These are the activations of a small neural network, seen along a few directions. Each row is one input.
In each table, some parts of the input vary, and every possible input appears once, in random order.
Descriptions start from the smaller parts, as in this example, which fits no table here: one of 4 places along a line, together with either a single point or one of 11 places along a line or (one of 3 separate values, together with one of 5 places around a ring).
Shared parts are said once, and a part with two or three values counts as separate values.

Other details of the inputs shift rows strongly along two fixed directions, in all tables alike. That doesn't count.

A family of inputs:
x1: [-15.5   0.0  -4.5   8.5  -8.3   5.6  12.9   2.4  13.0 -12.1  -4.2   2.0]
x2: [  7.0  -2.2   5.0   6.9   2.1   7.0  19.8  12.2   0.3 -14.0 -16.4  -0.2]
x3: [ -1.8  19.0  -6.9 -51.3  22.8  -3.7 -58.0   4.7 -49.8  14.8 -21.5 -23.2]
x4: [ 57.3 -38.1 -10.1  17.4  -8.5   3.8 -23.4 -37.0  28.1  84.3  71.0   9.5]
x5: [-13.1   4.9   5.7   5.0  -2.2  -5.6  14.9  -7.1   9.2 -14.0   2.1   0.1]
x6: [-14.3  30.2 -16.1 -64.0   7.2 -10.0 -85.0   5.8 -46.9  21.6  -8.7 -24.6]
x7: [-9.7  6.1  3.3  7.9 -0.5 -3.5  8.6 -7.0 10.6 -8.6  4.1  0.5]
x8: [-14.1  -2.2   1.4   6.7  -7.8  -2.5  16.1  -1.4   9.0 -15.5   0.3  -2.7]
x9: [-17.4   1.3  -2.1   7.6  -2.8   2.6  13.6   1.4  11.7  -8.1  -2.1   5.0]
x10: [  7.1  -3.1   3.4   8.3   3.1   6.9  20.0   4.0  -0.6 -11.7 -14.7  -4.0]
x11: [  6.2 -10.6   9.1   2.8   5.1   1.8  11.3  17.6   1.1 -12.4 -12.2  12.9]
x12: [-15.3   0.4  -1.7   5.4  -1.6  -4.7  12.0   1.3   8.4  -8.2  -0.5   3.1]
x13: [ 67.6 -28.4  -7.6  25.1 -12.6   1.3 -25.9 -31.7  15.1  76.0  72.7  20.6]
x14: [  3.5   9.3  -7.3 -57.2  11.6  -3.6 -67.5  27.6 -46.8  14.7 -21.1  -8.1]
x15: [  5.3  -1.8   5.8   7.6   7.4   5.4  20.8   4.1  -1.7 -10.0 -13.8  -2.4]
x16: [-18.4   5.1   2.8  11.3  -4.3   0.3  16.8  -0.9  13.2 -12.3  -5.2   3.4]
x17: [  3.3  -2.4   5.2   9.0   8.1   5.4  19.0  -4.1  -0.7 -17.2 -15.7  -6.8]
x18: [-10.5   3.1   3.1   5.2  -7.2  -3.4  13.3  -6.4  10.0 -16.0   0.5  -2.5]
x19: [-14.1  -1.6  -3.4   9.6  -7.7  -1.3  16.0   2.1  12.3 -14.6  -3.4   1.2]
x20: [-15.7  -0.2   3.6   4.3  -2.0  -5.6  14.5  -2.0   6.4 -11.0   2.5  -0.1]
x21: [  7.1  -2.3   7.0   7.2   6.4   5.6  20.5  11.2   0.1  -9.9 -13.3   2.1]
x22: [ -4.8  13.7   4.3  16.8  -8.1  -2.0   9.5   3.2  -1.9 -15.7  -0.4  14.2]
Description of these inputs: one of 2 separate values, together with either a single point or one of 4 places along a line or one of 6 places around a ring.
The inputs of x13 and x22 match in every part but the choice among 2 separate values. If x19 is changed in the same way as x13 into x22, which row does it become? -> x12
A walk changes only the place on the ring of 6. It starts at x5 and steps to x7. List the rest of the walk in order. -> x16, x9, x12, x20
Which other rows does x6 become when the place on the ring of 6 takes its other values? List them by row number. -> x1, x4, x8, x18, x19
Which other rows does x21 become when the choice among 2 separate values takes its other values? List them by row number. -> x2

A family of inputs:
x23: [ -0.4  -6.3   9.9  37.8 -14.9   4.6  42.9   7.3  26.4 -26.2   1.6  25.2]
x24: [-26.4  -7.9   5.0  30.3 -15.8  -6.0  45.1 -15.3  42.0 -26.6  14.2   5.2]
x25: [  1.4 -13.3  11.5  33.2   3.7   7.0  57.2  -1.8  22.5 -29.1 -11.1   3.6]
x26: [  6.4 -17.6   8.9  33.1  -1.4  10.2  53.4  -0.2  26.8 -20.7  -9.4   5.9]
x27: [ 40.2 -25.8  -5.0  -3.1   9.4   3.5 -17.4 -14.6   1.6  49.2  27.4  -1.6]
x28: [ 47.7 -20.2  -6.8 -11.5   6.6   5.6 -31.7 -11.6  -8.4  54.6  27.5  -6.2]
x29: [-66.8  45.9   5.2 -31.1  -0.4  -4.8  -4.5  49.6 -38.4 -77.6 -74.3  -5.1]
x30: [-72.3  44.8  -7.2 -28.8  -2.3  -5.3 -12.2  13.9 -18.3 -48.7 -44.9 -20.8]
x31: [  4.0   0.7  -9.6   3.1  -8.8  -7.8 -18.1 -30.0   9.6  36.2  40.7  -2.8]
x32: [ 30.9  -7.3  -8.5   4.7 -12.9  -1.4 -32.2  -3.5  -0.2  37.8  34.4  17.6]
x33: [ 42.8 -17.4  -5.1 -16.6  14.2   1.0 -35.5 -19.4 -13.5  55.2  29.8  -7.7]
x34: [ -8.3  35.8  -9.8 -85.4  26.3 -10.6 -95.6  16.3 -76.6  18.2 -33.4 -33.4]
x35: [  0.8 -11.4  11.5  34.3  -3.7   3.8  48.7   9.3  26.5 -22.4  -2.4  20.2]
What is each input in this table made of? -> either one of 3 separate values or one of 4 places along a line or one of 6 places along a line
A walk changes only the place on the line of 4. It starts at x35 and steps to x29. List the rest of the walk in order. -> x23, x32
List by row number the other inputs of the same sort as x30. -> x24, x31

A family of inputs:
x36: [-14.8  22.7 -10.4 -13.6  -7.5  -4.7 -28.3  -4.9 -17.3   0.3  -0.5  -9.1]
x37: [-44.5  24.4  -9.2 -37.7  -7.3  -9.6 -33.1  16.9 -17.6 -13.9 -17.0 -10.3]
x38: [ 36.7 -28.2   0.5  15.2   8.3   1.5   1.8 -30.0  19.4  47.7  40.9   0.4]
x39: [-32.8  36.7  -6.6 -20.1  -6.9  -4.8 -22.8   5.0 -22.7 -19.9 -19.2 -13.2]
x40: [  7.9   2.9  -8.2 -22.5   6.7   5.6 -28.2  13.1 -18.3  17.1 -11.6  -6.6]
x41: [-29.8   0.2  18.6  41.9  -3.7   5.3  81.6   1.1  33.2 -70.5 -32.1  -1.4]
x42: [ 41.6 -27.9   3.3  16.1   3.4   0.7  10.2 -22.3  18.1  37.9  36.3   2.5]
x43: [-46.2  22.9 -10.9 -35.0  -5.1 -10.6 -32.2  16.6 -19.0 -14.4 -17.6  -7.9]
x44: [ 36.5 -27.3  -3.6  11.5   0.3   1.1  -7.0 -35.4  23.2  48.6  47.4  -0.8]
x45: [  5.1  -3.8  -0.8  36.8 -13.6   1.1  25.7 -21.7  24.9   4.5  25.3   9.4]
x46: [ 48.1 -30.8   2.9  16.7   3.4   6.4   2.0 -14.3  12.5  45.8  33.9  12.4]
x47: [-14.9  16.8  -5.2 -27.5   4.6   5.7 -18.9  25.3 -24.2 -15.9 -37.2 -12.1]
x48: [ 43.9 -28.1   3.9  19.9   1.3   4.2  12.0 -18.5  18.7  35.9  36.6   6.9]
x49: [-24.1   1.1  19.2  43.8  -5.9   7.3  85.4  12.5  27.6 -75.3 -35.4   6.3]
x50: [ 46.7 -32.2  -6.4  17.4  -1.7  10.4  -1.7 -11.2  16.6  43.4  30.3   8.1]
x51: [-15.5   5.0 -14.4 -29.3  -7.5  -9.3 -43.3   1.4 -10.5  19.3  12.8  -4.5]
x52: [  9.7   2.0   0.4 -21.0   6.6   2.8 -22.6   9.5 -21.8   9.2 -10.2  -5.0]
x53: [ 20.1 -25.4  -8.3   9.3 -11.3  -4.6 -13.0 -21.1  27.0  53.5  54.9  12.2]
x54: [  7.1   0.6  -1.6 -19.7   9.1   1.4 -23.3   9.4 -24.1  10.1 -10.5  -2.6]
x55: [-39.7   3.6  14.3  41.7  -3.4   3.9  78.9  -2.0  36.1 -68.9 -28.5   3.2]
x56: [ -6.6   9.4  -1.6 -27.6  10.8  -3.2 -24.7  -2.4 -17.6   5.8  -9.5 -19.9]
x57: [  6.5  -8.7  11.1  43.3 -14.4   1.3  39.5   9.6  26.1 -22.5   7.2  33.9]
x58: [-27.9  21.5  -3.0 -36.6  14.5  -5.6 -27.5   8.1 -30.5 -14.2 -30.7 -21.8]
x59: [-12.8  -7.1   8.7  40.7  -5.4  13.2  67.3  15.3  27.7 -48.6 -29.8  10.9]
x60: [  6.7 -10.3  10.7  27.5   1.9   4.5  44.4  -0.6  18.8 -16.1  -0.6   7.2]
x61: [ 40.5 -29.4   1.1  17.2   3.2  -0.2   8.1 -22.3  15.7  34.8  34.9   3.3]
x62: [ 30.2 -13.5  -5.2  28.3 -14.8   1.4   1.9 -31.8  23.2  37.3  48.0   7.4]
x63: [-24.3  10.5 -12.1 -30.2  -4.0  -9.0 -38.7   6.0 -11.6  15.7   6.7  -3.1]
x64: [  4.4   5.2  -1.7 -26.3  12.6  -5.6 -24.9   1.3 -21.3  14.9  -4.5 -12.0]
x65: [ -1.5  11.5   1.8  -3.9  -5.1  -3.9 -17.7  19.8 -11.8  -4.7  -3.4  19.7]
x66: [  9.0 -16.1   2.8  22.3   2.8   2.2  22.8 -24.1  27.5  13.3  22.8   3.1]
x67: [-20.0  27.1   1.2 -20.9  -3.9  -6.1 -27.6  31.1 -26.1 -22.0 -24.4  11.4]
x68: [  2.5   5.0  -2.3 -24.2  13.3  -4.8 -22.3   1.3 -21.6  13.2  -4.8 -10.2]
x69: [  4.6 -14.0   6.1  22.5   2.1   1.8  31.2 -14.4  21.0  -8.6   4.9  -2.8]
x70: [-17.4  25.3   0.8 -20.9  -7.7  -5.3 -29.2  30.1 -26.9 -25.4 -24.4   9.6]
x71: [-15.5  13.2   1.8 -19.8   5.7   2.2  -8.5  21.2 -26.4 -27.1 -36.3  -6.5]
x72: [ -7.3   9.7  -2.1 -28.2  13.7  -4.1 -26.9  -2.1 -19.2   9.7  -9.0 -18.0]
x73: [ 43.6 -29.6   2.1  16.8   1.7   0.6   8.7 -23.2  17.6  37.4  36.5   2.2]
x74: [ 51.3 -32.6  -6.2  14.2  -2.3  10.8  -6.3 -12.7  16.0  49.6  33.3   6.5]
x75: [-30.5   0.1  19.5  45.4  -1.9   3.2  90.6   9.0  29.2 -75.5 -36.9   6.2]
x76: [-11.9  10.0  -8.1 -29.0   7.7  -4.3 -33.1  -7.5 -16.5   6.6  -4.3 -16.7]
x77: [ 22.6 -26.6  -9.2   9.3 -15.1  -3.6 -13.4 -21.9  26.5  49.2  54.7   9.9]
x78: [-15.8  25.5  -8.1 -15.3  -4.5  -4.9 -28.5  -4.1 -17.6   5.3  -0.2  -8.2]
x79: [-16.1  16.8   1.3 -26.0  10.7   1.7 -16.0  22.3 -31.7 -17.3 -34.9  -6.0]
x80: [  8.9 -12.6   7.7  26.3  -0.3   4.2  38.7  -2.3  16.1 -17.5   0.4   5.5]
x81: [-25.0  -0.1  12.6  45.2  -5.5  14.3  82.2  21.6  30.0 -67.3 -41.6  11.8]
x82: [-33.1  22.0  -0.5 -24.7   6.0  -3.0 -10.3   3.2 -12.9 -24.7 -26.7 -17.9]
x83: [ -1.9  -0.6   3.3  44.0 -13.6   3.1  40.5 -18.6  30.0  -8.4  18.7  11.8]
x84: [  3.0   4.9  -2.9 -20.7  10.1  -2.2 -19.7   6.0 -22.1   6.6  -6.5  -7.2]
x85: [ 16.3  -3.7  -0.4 -16.0   4.6   3.3 -21.3   5.6 -18.5  12.8  -4.4  -3.3]
x86: [-20.8  23.4  -1.4 -34.6  13.7  -3.2 -22.8  20.0 -35.9 -17.0 -32.7 -13.2]
x87: [  0.4   9.5   0.1  -4.4  -8.5  -4.0 -20.1  19.0 -12.7  -9.0  -3.3  17.1]
x88: [ -5.3   6.1  -5.4 -23.1   9.1  -3.7 -27.4 -11.0  -8.8  17.8   3.9 -12.9]
x89: [  2.6  12.9   0.0 -14.1  -6.8  -4.5 -31.9  19.4 -17.4   1.3  -1.5  14.4]
The inputs of x87 and x70 match in every part but one. If x76 is changed in the same way as x87 into x70, which row does it become? -> x44
What is each input in this table made of? -> one of 6 places around a ring, together with either one of 3 separate values or one of 6 places along a line
A walk changes only the place on the line of 6. It starts at x59 and steps to x54. List the rest of the walk in order. -> x84, x75, x58, x55
Which other rows does x81 become when the place on the ring of 6 takes its other values? List them by row number. -> x40, x47, x50, x59, x74
